Each row below holds a small network's activations on one input, seen along a few directions.
Each table varies a few parts of the input and shows all the possible inputs, shuffled.
Descriptions start from the smaller parts, as in this example, which fits no table here: one of 2 separate values, together with either a single point or one of 9 places along a line or (one of 5 places around a ring, together with one of 6 places along a line).
Shared parts are said once, and a part with two or three values counts as separate values.
In the rows, zero is written as 128.

A family of inputs:
r1: [ 65 118 161  69 215 135  34 109 130 119 217 122  74 145  88  71  98 158
 101]
r2: [138 125 125 148 118 133 139 108 135 130 120 141 138  91 140 101 126 114
 141]
r3: [136 129 131 136 111 125 140 147 108 143 114 118 152 140 127 174 136 125
 135]
r4: [134 131 119 144 120 128 149 114 148 118 115 141 120 102 147  91 134 120
 136]
r5: [144 125 112 135  99 118 139 139 143 124 100 126 109 118 121 143 133 126
 121]
r6: [134 140 120 141 124 128 156 117 145 112 118 138 129 129 158  98 137 125
 134]
r7: [136 125 134 145 124 139 142 114 119 141 124 137 160 110 147 115 127 119
 146]
r8: [139 136 121 131 117 123 146 147 119 126 110 116 137 153 135 166 139 128
 124]
r9: [146 119 119 139  96 123 131 134 131 135 105 125 127 108 113 152 125 120
 124]
r10: [130 143 126 140 137 136 155 123 122 122 126 131 148 141 161 114 139 120
 140]
r11: [144 134 114 133 104 116 146 142 140 117 103 123 118 143 132 150 137 132
 119]
r12: [ 75 114 146  51 197 122  33 136 129 119 202 119  70 160  51 129  99 163
  89]
r13: [128 135 135 144 131 138 148 122 110 139 131 133 163 128 155 123 137 117
 153]
r14: [144 119 129 137 103 128 134 140 116 145 108 121 149 125 119 165 126 125
 130]
- What do these inputs look like to the network? => one of 2 separate values, together with either a single point or one of 6 places around a ring
- Changing only the choice among 2 separate values turns r6 into r11. The same change can be made to r2. Which row results? => r9

A family of inputs:
r15: [120 139 139 159 153 152 157  80 131 125 145 155 160  93 190  34 133 109
 165]
r16: [137 124 137 136 118 135 130 137  96 151 126 120 172 135 124 172 126 121
 139]
r17: [134 133 129 133 117 127 148 143 112 137 118 125 156 150 137 162 138 128
 139]
r18: [149 125 115 148  89 120 152 136 136 133  94 132 130 107 130 146 137 119
 136]
r19: [100 134 132  93 171 127 100 135 124 117 164 125 107 157 110 125 125 140
 116]
r20: [ 96 121 152 100 168 131  77 129 113 135 172 114 113 147 105 127 115 144
 116]
r21: [135 145 120 129 128 124 158 143 129 113 113 119 131 169 155 143 144 134
 122]
r22: [152 113 122 148  92 130 138 132 121 149  98 128 146  92 116 155 124 112
 135]
r23: [119 124 119 106 138 120 105 122 153 110 141 137  91 120 100 109 118 137
 110]
r24: [117 109 137 109 138 127  84 119 141 131 147 128  96 110  94 109 107 141
 111]
r25: [150 140 105 147  95 115 160 133 153 107  92 126 106 129 147 128 142 123
 119]
- What do these inputs look like to the network? => either a single point or (one of 2 separate values, together with one of 5 places along a line)
- Change only the place on the line of 5 in r25. List by row number the other rows that result. => r18, r22, r23, r24
- Change only the choice among 2 separate values in r19. List by row number the other rows that result. => r23

A family of inputs:
r26: [123 136 131 119 131 124 130 152 107 133 130 113 139 167 126 173 137 134
 127]
r27: [191 146 100 213  47 133 244 120 130 135  41 145 197  90 212 130 163  86
 175]
r28: [116 130 126 121 143 125 116 111 156 107 141 135  91 121 133  78 124 137
 117]
r29: [119 121 127 125 137 129 106 107 149 120 141 138  97  94 117  82 116 126
 123]
r30: [130 139 116 113 127 118 136 150 130 114 120 119 116 168 124 160 137 137
 113]
r31: [109 143 129 114 165 131 128 116 139 105 153 134 115 150 145  89 131 136
 124]
r32: [140 116 116 123 103 116 116 141 141 128 108 123 101 111  95 155 122 129
 110]
r33: [102 139 144 118 171 138 122 120 114 125 162 129 139 149 148 102 131 132
 138]
r34: [115 116 140 123 145 139 104 108 125 140 153 142 133  98 116  96 114 125
 138]
r35: [112 122 152 126 159 146 107 111 106 145 160 129 152 122 134 105 117 127
 140]
r36: [138 125 114 119 108 113 126 145 147 116 107 119  94 139 110 150 129 139
 106]
r37: [136 113 129 123 109 124 113 141 119 146 120 125 136 115  94 169 119 128
 126]
r38: [132 119 140 127 120 130 115 143 100 151 128 113 154 139 112 176 123 129
 128]
- What do these inputs look like to the network? => either a single point or (one of 2 separate values, together with one of 6 places around a ring)
- Change only the choice among 2 separate values in r33. List by row number the other rows that result. => r26

A family of inputs:
r39: [ 99 115 141  70 169 119  50 140 132 118 173 106  74 168  67 145 102 162
  80]
r40: [ 76 112 165  89 197 138  47 103 126 131 202 125  93 124 100  70 100 151
 114]
r41: [176 140  98 183  75 133 212 111 149 120  66 153 164  88 185 104 148  98
 156]
r42: [170 134 121 197  75 141 196 111 120 144  75 135 182  86 191 115 145  93
 165]
r43: [173 140  96 181  59 116 208 142 143 123  50 131 140 105 171 149 160 104
 147]
r44: [178 128 108 176  52 124 191 147 111 153  62 133 186 105 144 194 147 101
 158]
r45: [185 132 106 174  46 119 200 151 131 135  48 120 164 131 159 188 149 116
 136]
r46: [ 88 108 147  69 177 127  46 140 114 137 184 118  95 140  53 150 101 149
 101]
r47: [ 66 129 160  67 220 139  60 126 106 126 214 121 109 179 103 104 113 156
 115]
r48: [159 152 120 178  96 136 209 132 103 136  87 131 202 138 195 153 158 102
 166]
r49: [ 82 120 141  76 193 130  61 101 155 104 196 144  76 128  90  58 101 152
 106]
r50: [ 83 125 134  76 177 116  56 131 146 107 181 119  51 143  78 107 113 152
  93]
- What do these inputs look like to the network? => one of 2 separate values, together with one of 6 places around a ring
- Changing only the place on the ring of 6 turns r50 into r40. The same change can be made to r43. Which row results? => r42
- Change only the choice among 2 separate values in r44. List by row number the other rows that result. => r46
